A small network was shown many inputs. Here are its activations along a few directions, one row for each input.
Each table varies a few parts of the input and shows all the possible inputs, shuffled.
A made-up example of a description, with smaller parts first: one of 5 places around a ring, together with either a single point or one of 9 places along a line or (one of 3 separate values, together with one of 4 places along a line).
Shared parts are said once, and a part with two or three values counts as separate values.

Other details of the inputs vary at random and push rows far along two fixed directions, the same in every table; ignore that.

A family of inputs:
r1: 8 -31 1 17 20 -8 8 -9 -9 3 -4 -2 1 -14
r2: -13 -20 -28 2 7 -9 29 -15 -3 -5 15 -16 2 17
r3: 0 -22 -36 -10 -1 -11 27 -11 3 -8 13 -6 -6 17
r4: 5 -14 -11 0 17 -9 17 -13 -11 14 -10 -9 14 -19
r5: 1 34 20 -4 -26 13 -22 14 -2 -18 13 12 -14 23
r6: 3 18 14 -6 -13 9 -20 9 16 -3 1 20 -8 10
r7: -8 32 15 2 -20 8 -9 6 2 -15 8 6 -8 21
r8: -1 -14 -5 4 17 -5 15 -7 -14 7 3 -18 11 -10
r9: -13 -20 -35 -5 1 -16 28 -5 21 -6 5 -4 2 18
r10: 2 -20 -15 -3 7 -4 15 -4 -10 -3 15 -15 -1 6
r11: -13 44 -5 -24 -31 7 1 10 20 -15 11 12 -15 35
r12: -18 -34 -43 -6 -19 3 11 -12 7 -2 3 -37 -16 5
r13: 24 19 48 10 8 14 -35 11 -34 10 -15 5 12 -38
r14: 2 22 0 -16 -15 7 -16 16 10 -6 1 21 -4 6
r15: 1 7 15 5 5 3 -10 -1 11 10 -12 10 7 -7
r16: -14 4 -1 -2 -13 16 -20 -2 -5 16 -21 -30 0 -29
r17: 0 14 18 7 -4 2 -4 3 -6 -6 0 -5 1 1
r18: -7 39 16 -11 -21 13 -16 14 31 -11 0 21 -11 23
r19: -6 -25 -31 -2 1 -7 23 -10 -5 -10 23 -13 -6 23
r20: -12 -15 -35 -6 -1 -15 32 -16 8 -3 9 -9 -1 21
r21: 25 6 34 0 20 2 -34 16 -21 30 -27 8 24 -57
r22: -12 -26 -20 16 9 -12 29 -15 12 -10 5 -5 -7 16
r23: -2 -32 -27 0 2 -12 23 -9 23 -10 12 -4 -9 21
r24: 19 -46 -5 13 38 -18 2 -8 -23 32 -19 -9 29 -51
r25: 28 0 42 9 23 9 -33 6 -16 27 -27 12 20 -54
r26: 17 6 14 -5 8 0 -16 2 -21 19 -10 3 10 -27
r27: -7 -31 -21 9 3 -14 24 -8 13 -15 14 -6 -16 23
r28: -11 40 6 -15 -23 9 -17 17 19 -5 -2 24 -2 16
r29: -5 38 16 -8 -19 16 -17 11 27 -9 -3 25 -9 18
r30: -4 33 22 -2 -22 12 -23 15 11 -15 7 24 -21 22
r31: 4 1 30 21 19 -1 -14 -2 -12 16 -19 4 10 -27
r32: 2 25 7 -13 -14 16 -13 11 -8 -11 13 8 -9 13
r33: 12 -40 -5 15 41 -16 11 -12 -18 31 -27 -10 35 -52
r34: 12 2 19 6 1 2 -10 6 -16 -3 2 -5 1 -8
r35: -14 -22 -18 13 6 -14 28 -11 17 -12 7 -7 -10 21
r36: -7 42 18 -2 -24 15 -12 10 4 -21 8 11 -11 22
r37: 2 13 13 0 8 9 -5 1 -17 7 -2 -3 10 -15
r38: 3 -25 -30 -9 4 -14 25 -9 0 -1 9 -12 -3 9
Description of these inputs: one of 2 separate values, together with either a single point or (one of 3 separate values, together with one of 6 places around a ring).
Question: Changing only the choice among 2 separate values turns r24 into r28. The same change can be made to r25. Which row results?
Answer: r29
Question: Change only the choice among 2 separate values in r31. List by row number the other rows that result.
Answer: r30
Question: Change only the place on the ring of 6 in r36. List by row number the other rows that result.
Answer: r4, r22, r29, r33, r37
Question: Change only the choice among 3 separate values in r25. List by row number the other rows that result.
Answer: r6, r23
Question: Start at r10 and move only the place on the ring of 6, one step at a time. The first step leads to r38. Which rows follow, in order?
Answer: r21, r23, r27, r34

A family of inputs:
r39: -5 44 15 -21 -26 23 -26 18 6 -3 2 3 -8 7
r40: 14 9 26 4 17 -1 -15 4 -11 17 -16 13 18 -29
r41: -15 -9 -36 -13 -18 -6 22 -9 9 -11 14 -19 -16 26
r42: 4 -48 -29 6 21 -10 23 -23 -18 16 -5 -32 14 -26
r43: 9 -38 -17 8 20 -16 21 -11 -8 2 4 -7 7 -2
r44: 0 44 29 -5 -15 14 -19 16 1 -11 5 19 -9 12
r45: -8 44 13 -18 -25 20 -29 18 -2 -2 1 11 -8 5
r46: -7 -3 -22 -9 -12 -7 14 0 22 -16 16 12 -11 31
r47: -5 -3 -18 -3 -4 -8 21 -4 10 -15 17 6 -6 32
r48: 11 8 26 7 17 1 -15 4 -7 19 -22 9 16 -33
r49: -17 1 -15 0 -14 -2 16 -4 24 -17 10 4 -13 34
r50: -2 -17 -4 15 12 -8 13 -11 -2 -1 2 -9 3 0
r51: 8 7 16 1 5 3 -16 7 2 9 -14 11 4 -18
r52: 13 0 30 13 14 5 -22 2 -17 13 -14 -1 8 -30
r53: 12 4 23 6 10 4 -13 6 -15 4 -4 4 3 -17
r54: -15 -5 -19 -1 -17 -1 13 -2 26 -18 13 3 -18 35
r55: 1 -37 -18 10 16 -12 13 -12 -20 13 -9 -28 16 -27
Question: Describe the family of inputs behind these rows.
Answer: either one of 5 separate values or (one of 2 separate values, together with one of 6 places around a ring)
Question: Change only the place on the ring of 6 in r51. List by row number the other rows that result.
Answer: r43, r46, r52, r53, r54
Question: Which other rows belong to the same alternative as r55? List them by row number.
Answer: r39, r41, r42, r45
